A small network was shown many inputs. Here are its activations along a few directions, one row for each input.
Each table varies a few parts of the input and shows all the possible inputs, shuffled.
A made-up example of a description, with smaller parts first: one of 2 separate values, together with either a single point or one of 9 places along a line or (one of 4 places along a line, together with one of 5 places around a ring).
Shared parts are said once, and a part with two or three values counts as separate values.
(in the rows, 128 means zero)

Other details of the inputs vary at random and push rows far along three fixed directions, the same in every table; ignore that.
These rows show it; all are for the same input, with only those details redrawn:
[127 118 172 157 118 157 131 125  75  89 135]
[ 65 123 200 124 173 107 126 154 107 156  73]
[148 111 184 105 108 123 129 144 149 123 107]
[177 131 121 151  95 150 144 105  95  77 168]
[178 141 116  84 119  82 151 123 184 154 134]
[178 133 140  52 119  66 144 143 225 179 106]
[108  97 234 113 119 139 113 165 132 124  74]
[ 85 111 214 123 149 123 120 157 112 139  77]

Rows:
r1: [ 99 133 180 138 119 164 119 123 110 122 111]
r2: [142 130 129  61 151  85 108 147 204 181  88]
r3: [108 101 143 146 144 125 107 151  92 105 109]
r4: [219 121  70 111  70 132 135 124 181  76 151]
r5: [188 165  65 112  79 113 144  85 167 139 177]
r6: [116 145 103 103 164  51 145 131 153 183 125]
r7: [128 135 113 120 153 127 172 123 148 154 152]
r8: [144 144  85 160 123 167 123  95  95  86 149]
r9: [121 157  75 112 196  88 123 106 124 169 133]
r10: [129 160 116 120 103 128 132 104 159 141 126]
r11: [162 146 107  59 110  98 119 133 235 166  86]
r12: [ 54 168 117 176 178 135 137  90  60 143 131]
r13: [151 156 112 152 120 160 140  78  93 102 176]
r14: [157  76 208  97  79 164 137 174 175 128 126]
r15: [140 151  51 155 158 116 121  90  76 125 181]
r16: [109 135 167 107  95 128 110 142 158 158  98]
r17: [ 80 120 169 124 175  87 123 145 101 158 102]
r18: [132 124  85 119 179 114 150 136 136 150 146]
r19: [175 112 119 155  55 151 132 121 109  64 172]
r20: [ 80 132 156 144 154 115 110 120  79 158 133]
r21: [110  89 137 160 152 160 127 151  64 107 153]
r22: [147 137 112 109 136 136 120 121 149 127 121]
r23: [115 167  66 168 124 114 127  80  76 134 181]
r24: [ 94 161  78 115 166  38 146 124 147 187 114]
r25: [133  95 224 112  98 145 114 161 140 111  89]
r26: [109 167 114  95 141  90 139 108 179 183 106]
r27: [122 127 143 130 112 125 112 119 109 138 147]
r28: [ 53 140  79 185 200 101 125 125  38 124 125]
r29: [212 144  45 107 136  94 146 104 163 110 162]
r30: [ 92 134 145 171 140 140 141 122  63 108 132]
r31: [192 119  54 116 109 154 174 132 198 132 182]
r32: [106 133 165 155 128 161 117 110  66 122 143]
r33: [112 146 133 137 163 117 150 110 106 123 121]
r34: [186  93 126 149  75 172 147 125 106  81 207]
r35: [140 144 112 110 157 127 122 116 140 138 123]
r36: [105 163  85 121 148  72 130 102 130 185 147]
r37: [ 85 103 224 130  89 147 110 170 133 113  58]
r38: [ 96 124 128 156 170 137  98 121  53 123 141]
r39: [ 86  97 190 115 123 134  78 166 128 139  76]
r40: [ 90 126 116 169 174 138 122 130  63  93 116]
r41: [ 78 108 156  92 159 102 160 180 199 232 105]
r42: [ 85 114 194 116 126 160  94 153 139 124  61]
r43: [163  72 192  90 100 178 127 176 188 107 101]
r44: [150 138  80 161 108 160 114  98  96  81 158]
r45: [ 61 157 120 179 186 126 153 105  57 121 123]
r46: [208 119 138  69  70 105 118 130 204 147 158]
r47: [ 99 165  42 133 190  64 142 117 130 149 110]
r48: [164 128  92 154  99 165 111 105 103  76 155]
r49: [ 55 120 167 134 177 125 119 160 121 131  49]
r50: [173  82 103 158  85 203 146 146 128  80 187]
r51: [175 137 140  59  79  95 126 137 235 176 115]
r52: [147  98 157  96  92 129  86 159 164 128 105]
r53: [130 119 176 151  89 180 112 120  86  98 145]
r54: [ 82 178  80 113 195  55 167 115 157 190 100]
r55: [ 99 115 132 141 183 103 111 141  82 126 110]
r56: [110 133 132 103 191  97 132 139 145 147  79]
r57: [187 127 140 142  57 191 128  96 123  69 168]
r58: [169 171  35 114 123  70 145  78 153 169 191]
r59: [153 133  76 159  93 146 105 103  91  91 166]
r60: [192 136  46 121  93  93 133 120 161 100 153]
r61: [113  44 194 128 103 176 115 203 150 131 117]
r62: [ 84 163 113 144 164 112 136 101  89 168 138]
r63: [174 125  99 154  70 176 106 109 115  64 153]
r64: [155 137 102 165  81 151 150 109  99  77 161]
r65: [145 111 194 108  55 150 123 157 188  91  76]
r66: [ 70 145  91 166 192 115 108 111  46 142 138]
r67: [152 114 140 136  81 165 120 143 148  59  95]
r68: [ 99  81 157 174 109 183 144 156  89 124 175]
r69: [147 138 106 109 132 134 123 118 154 129 121]
r70: [129 145  90  89 165  87 118 124 169 172 109]
r71: [102  88 174 149 105 197 155 156 136 126 141]
r72: [108 115 157 144 144 154 121 144 110  86  89]
Changing only one part turns r63 into r16. The same change can be made to r4. Which row results? -> r64
What do these inputs look like to the network? -> one of 6 places around a ring, together with either one of 2 separate values or one of 4 places along a line or one of 6 places along a line
List by row number the other rows that have the place on the ring of 6 in common with r26. -> r1, r7, r10, r12, r13, r33, r45, r54, r57, r65, r71
Change only the choice among 2 separate values in r61. List by row number the other rows that result. -> r21
Change only the place on the line of 4 in r25. List by row number the other rows that result. -> r30, r37, r64

Rows:
r73: [120 100 190 134  88 180 102 152 125  87  95]
r74: [ 97 192  61  98 204  32 161  95 155 216 122]
r75: [ 67 132 163 117 176  99 107 142 114 172  83]
r76: [ 69 127 163 118 174  97 107 148 110 166  86]
r77: [179 136 105 126 106 120 140 109 130 105 159]
r78: [ 94  89 211  97 130 118  85 179 150 151  68]
r79: [ 81 151 141 189 140 155 132  96  42  97 135]
r80: [136 152  98  72 167  43 136 131 189 201 108]
r81: [ 68 134 169 120 171 101 114 138 113 167  83]
r82: [136  86 199 131  90 161 100 158 111  88 109]
r83: [141 142  47 161 149 125 137 101  89 106 171]
r84: [154 123 105 150 117 151 131 120 104  84 148]
r85: [110 184  59  94 209  28 158 100 156 214 126]
r86: [ 66 129 196 125 142 123 110 144 117 152  72]
r87: [ 59 134 149 127 185 110 116 142 112 161  77]
r88: [168 130  98 139 115 137 143 116 123  89 151]
r89: [ 85 144 129 161 157 139 137 116  82 114 115]
r90: [186 129 111 100  69 139 122 126 195 112 131]
r91: [136 165  56 164 141 135 150  85  89 104 167]
r92: [131 115  99 174 129 172 165 121  87 109 188]
r93: [ 92  94 171 168 135 183 154 149  85 114 143]
r94: [ 96  85 169 173 120 199 137 150  76 104 150]
r95: [202  94 110 107  66 161 149 143 193 122 180]
r96: [124  78 204 137  94 181 132 163 124 124 142]
r97: [190 153  64 121  87 121 132  89 150 115 179]
r98: [ 84 154 105 205 145 164 124  83  10  85 167]
r99: [153 163  39 151 150 118 152  87 103 111 173]
r100: [ 58 147 152 146 186 106 126 119  78 155 101]
r101: [183 127 129 103  69 143 131 129 191 106 123]
r102: [103 171  71 109 175  75 143 111 159 185 111]
r103: [185 115 122  98  77 142 115 134 185 107 130]
r104: [116 114 175 120 125 142 122 146 141 117  90]
r105: [126  98 189 149  92 189 107 147 105  71 106]
r106: [ 98 124 132 156 152 127 114 128  70 119 130]
r107: [109 139 125 177 141 152 123 104  44  93 151]
r108: [161 141 113 148  89 161 143 106 125  77 147]
r109: [193 112 142 102  56 146 105 129 173 103 141]
r110: [171  97 159 105  85 147 156 149 174 139 162]
r111: [ 87  86 221 106 126 147  85 181 147 132  53]
r112: [122  95 177 132 110 160 102 157 121  95  97]
r113: [137 121 150  61 116  96 113 158 226 173  73]
r114: [124  82 187 125  99 167 123 164 138 141 144]
r115: [158 104 159  64 116  94 127 171 220 149  82]
r116: [ 96 142 131 152 146 129 116 112  78 126 129]
r117: [178 144  47 131 132 107 151 107 137 114 167]
r118: [130 105 150  96 126 117 146 156 178 184 141]
r119: [175 131  71 128 113 128 129 116 141 105 158]
r120: [ 57 133 159 125 196 104 127 146 115 162  72]
r121: [150 125 171  55  88  95 112 153 230 173  78]
r122: [219 106  98 105  65 139 128 132 181  82 154]
r123: [ 92 134 117 169 159 149 122 118  64 105 128]
r124: [181 155  72 128  83 124 131  90 147 116 172]
r125: [108 174  44  97 205  31 139 107 152 213 135]
r126: [ 98 136 116 172 164 125 135 110  49 109 147]
r127: [173 137  91 126 103 127 120 105 130 113 164]
r128: [156 160  85 124 119 108 143  95 136 133 155]
What do these inputs look like to the network? -> one of 2 separate values, together with one of 4 places along a line, together with either a single point or one of 6 places along a line
Changing only the place on the line of 4 turns r128 into r97. The same change can be made to r117. Which row results? -> r83
Changing only the place on the line of 4 turns r116 into r81. The same change can be made to r106. Which row results? -> r82
Change only the choice among 2 separate values in r95. List by row number the other rows that result. -> r114
Change only the place on the line of 4 in r113. List by row number the other rows that result. -> r73, r89, r91
Change only the place on the line of 6 in r122. List by row number the other rows that result. -> r73, r87, r102, r112, r123
